These are the activations of a small neural network, seen along a few directions. Each row is one input.
Each table varies a few parts of the input and shows all the possible inputs, shuffled.
Descriptions start from the smaller parts, as in this example, which fits no table here: one of 2 separate values, together with either a single point or one of 11 places along a line or (one of 4 places along a line, together with one of 8 places around a ring).
Shared parts are said once, and a part with two or three values counts as separate values.

Other details of the inputs shift rows strongly along two fixed directions, in all tables alike. That doesn't count.

A family of inputs:
R1: [ 1.42 -0.46  0.88 -0.30 -1.61  0.24  1.20  1.10  0.10 -1.06 -0.46]
R2: [ 0.26  0.38 -0.93  1.13  1.28 -0.03 -1.00 -1.06  1.82  0.86  0.92]
R3: [ 0.82 -0.61  1.73 -2.77 -4.17  1.94  3.33  2.60 -0.12 -1.55 -0.21]
R4: [-0.16 -0.39 -2.02 -1.33 -2.15  0.18 -0.48  1.25 -2.81 -1.25  1.87]
R5: [-1.22 -0.25  0.54  1.60  3.44 -1.00 -1.13 -3.55  0.58  2.80 -0.03]
R6: [-1.13 -0.13 -1.60  0.08  1.51  0.59 -2.33 -2.10 -0.14  0.00  1.02]
R7: [ 0.03 -0.20 -0.52 -0.02 -1.74 -0.83  0.87  2.07 -2.00 -0.86  2.38]
R8: [-2.10 -0.88  1.01 -0.58 -0.82 -1.09  0.02  0.39 -3.16 -1.83  3.86]
R9: [-1.44 -0.33 -1.40  2.74  3.19 -1.16 -2.03 -1.65 -0.10  1.89  1.94]
R10: [ 0.49  5.60 -0.39  3.85  2.74 -3.80 -1.00  2.91 -2.42  0.80 -2.58]
R11: [ 0.44  0.02  1.87 -1.49 -4.51  0.73  3.19  2.58 -1.88 -3.05  0.45]
R12: [-2.69 -1.12  3.96 -3.72 -4.17  1.33  4.29  1.23 -3.09 -4.98  1.59]
R13: [-0.90 -0.62 -3.36  1.11  2.90 -0.98 -2.63 -2.06 -1.11  1.26  1.43]
R14: [-0.35 -0.72 -3.00  1.17  2.49 -1.32 -3.52 -1.44 -1.62  1.36  1.86]
R15: [-1.73 -0.67  1.67  0.34  2.11  0.37 -0.49 -2.67  0.78  1.62 -0.12]
R16: [ 7.91  0.17 -1.92  0.64  1.13  2.51 -0.59  0.67  9.70  5.41 -6.32]
R17: [-3.34  2.20  4.35 -2.76 -2.55 -0.09  2.46  1.31  0.02 -3.58 -5.55]
R18: [-1.35 -0.18  0.44  3.05  3.31 -1.28 -1.17 -3.09  0.34  1.11 -0.20]
R19: [-0.84 -0.22  0.48  1.88  3.27 -1.07 -1.83 -3.22  0.01  2.72  0.57]
R20: [ 7.96 -1.01 -4.23 -2.96 -4.19  4.14  0.41  5.64  5.98  1.27 -4.37]
R21: [ 1.06 -0.55 -0.85 -0.95 -1.23  0.13  1.19  1.62  0.25 -0.31  1.13]
R22: [-3.15 -0.04  3.29 -0.71 -0.21  0.47  1.25 -2.54 -1.13 -2.62  0.84]
Description of these inputs: either one of 2 separate values or (one of 4 places along a line, together with one of 5 places along a line).
Which other rows does R16 become when the place on the line of 5 takes its other values? List them by row number.
Answer: R3, R5, R15, R19
List by row number the other inputs of the same sort as R10.
Answer: R17

A family of inputs:
R23: [ 5.88 -2.05 -1.68 -2.64 -3.42  3.58  1.48  2.93  5.12  1.06 -1.81]
R24: [-1.16  0.75 -2.36  5.35  5.06 -3.86 -2.77 -2.62 -1.87  2.65  2.18]
R25: [-3.07 -2.27  2.18 -3.44 -2.22  1.71  1.23 -1.04 -2.66 -2.66  3.79]
R26: [ 5.23  1.30  0.32 -0.11 -1.11  1.34  1.56  2.79  5.79  1.87 -5.93]
R27: [ 3.01  1.29 -0.16 -1.94 -2.26  1.78  0.96  2.61  3.78 -0.55 -5.97]
R28: [-1.93  1.85 -4.66  4.80  5.83 -3.95 -5.35 -2.72 -2.58  2.34  1.46]
R29: [-3.54  0.49  0.42  0.43  0.05 -1.79 -0.36 -0.01 -5.49 -2.08  3.90]
R30: [-1.87  0.06  1.07 -1.54 -2.64 -0.49  1.54  2.15 -4.33 -3.19  3.00]
R31: [ 6.17  0.79 -3.35 -1.02 -3.13  1.10  0.80  5.80  2.29  0.81 -2.32]
R32: [-3.80 -1.74  0.27 -3.14 -1.43  1.42 -0.57 -1.62 -2.53 -2.70  2.79]
R33: [ 4.05 -0.36  0.02 -3.82 -6.83  2.28  4.17  6.82  0.25 -3.06 -0.61]
R34: [-5.01 -2.13  2.09  0.37  1.66 -0.36 -0.45 -4.78 -3.41 -1.26  5.19]
R35: [-3.10  0.64  4.96 -1.34 -1.53  0.14  3.00 -0.35 -1.34 -2.78 -0.33]
R36: [ 4.80  2.80 -4.81  8.27  9.53 -3.47 -5.87 -3.74  7.41  9.52 -6.78]
R37: [-6.02 -1.79  1.42 -0.54  1.94 -0.50 -1.42 -4.62 -4.53 -0.95  5.23]
R38: [-3.31  0.72  4.91 -1.60 -1.60  0.20  2.80 -0.27 -1.63 -2.89 -0.36]
R39: [-0.83 -1.56 -1.45  3.07  4.37 -1.02 -2.90 -4.62  0.84  3.08  2.28]
R40: [ 4.51  1.20  0.81 -1.17 -2.26  1.89  2.14  3.28  4.89  0.79 -5.71]
What do these inputs look like to the network?
Answer: one of 3 separate values, together with either a single point or one of 5 places along a line
Changing only the choice among 3 separate values turns R23 into R26. The same change can be made to R25. Which row results?
Answer: R40
List by row number the other rows that have the choice among 3 separate values in common with R33.
Answer: R24, R28, R29, R30, R31
Which other rows does R35 become when the choice among 3 separate values takes its other values? List them by row number.
Answer: R24, R34

A family of inputs:
R41: [-5.04 -2.09  3.26 -4.73 -2.56  2.62  1.07 -1.48 -2.38 -3.54  2.66]
R42: [-3.07  0.64 -3.37  4.93  6.43 -3.94 -5.24 -4.71 -4.27  2.50  3.73]
R43: [-5.18  0.12  7.01 -5.99 -6.94  1.63  6.23  3.04 -5.24 -7.86  0.12]
R44: [ 4.13  1.47  1.03  0.14 -1.45  0.06  2.70  3.79  3.70  0.85 -4.12]
R45: [ 5.45  0.29 -5.51 -1.12 -1.01  1.25 -1.26  3.93  3.18  2.41 -2.35]
R46: [-4.60 -2.49  3.04 -2.15 -1.72  0.99  1.59 -2.76 -3.13 -2.95  2.97]
R47: [ 5.96  0.33 -5.76  0.64 -0.36  0.41 -1.53  3.46  3.73  1.79 -1.85]
R48: [-4.20 -1.10 -0.10  3.74  7.07 -2.25 -4.63 -7.70 -1.50  3.14  2.77]
R49: [-4.86  2.37  1.55  4.46  6.39 -3.73 -3.56 -5.33 -2.68  1.90 -0.40]
R50: [ 7.02  0.18 -4.09  0.64 -2.50  1.18  0.31  4.83  3.01  1.65 -1.07]
R51: [-5.41  2.43  1.10  3.22  5.65 -3.51 -3.56 -5.20 -1.94  1.66 -0.80]
R52: [ 5.22 -1.43 -2.01 -1.33 -1.09  3.09  0.14  1.28  6.60  1.64 -2.92]
R53: [ 6.15 -0.32 -3.19  0.84 -2.10  0.18  0.65  4.94  2.54  1.88 -0.34]
R54: [ 5.52 -0.24 -5.05  1.15 -0.59 -0.21 -1.17  3.36  2.56  2.26 -1.88]
R55: [-3.57 -2.16  4.47 -3.04 -2.51  1.02  3.27 -0.88 -2.95 -2.75  4.48]
R56: [-3.46 -0.94  0.57  3.44  5.22 -1.53 -2.34 -6.23 -1.41  2.46  3.76]
R57: [ 4.22  2.16 -0.63  0.66 -0.50  0.47  0.56  2.31  5.28  0.99 -5.95]
R58: [-4.29  0.79  7.68 -5.53 -7.43  2.28  6.78  3.35 -5.09 -8.02  1.19]
Changing only one part turns R43 into R57. The same change can be made to R54. Which row results?
Answer: R47
What do these inputs look like to the network?
Answer: one of 3 separate values, together with one of 6 places along a line
Which other rows does R53 become when the choice among 3 separate values takes its other values? List them by row number.
Answer: R44, R55
Which other rows does R41 become when the place on the line of 6 takes its other values? List them by row number.
Answer: R46, R48, R52, R55, R56
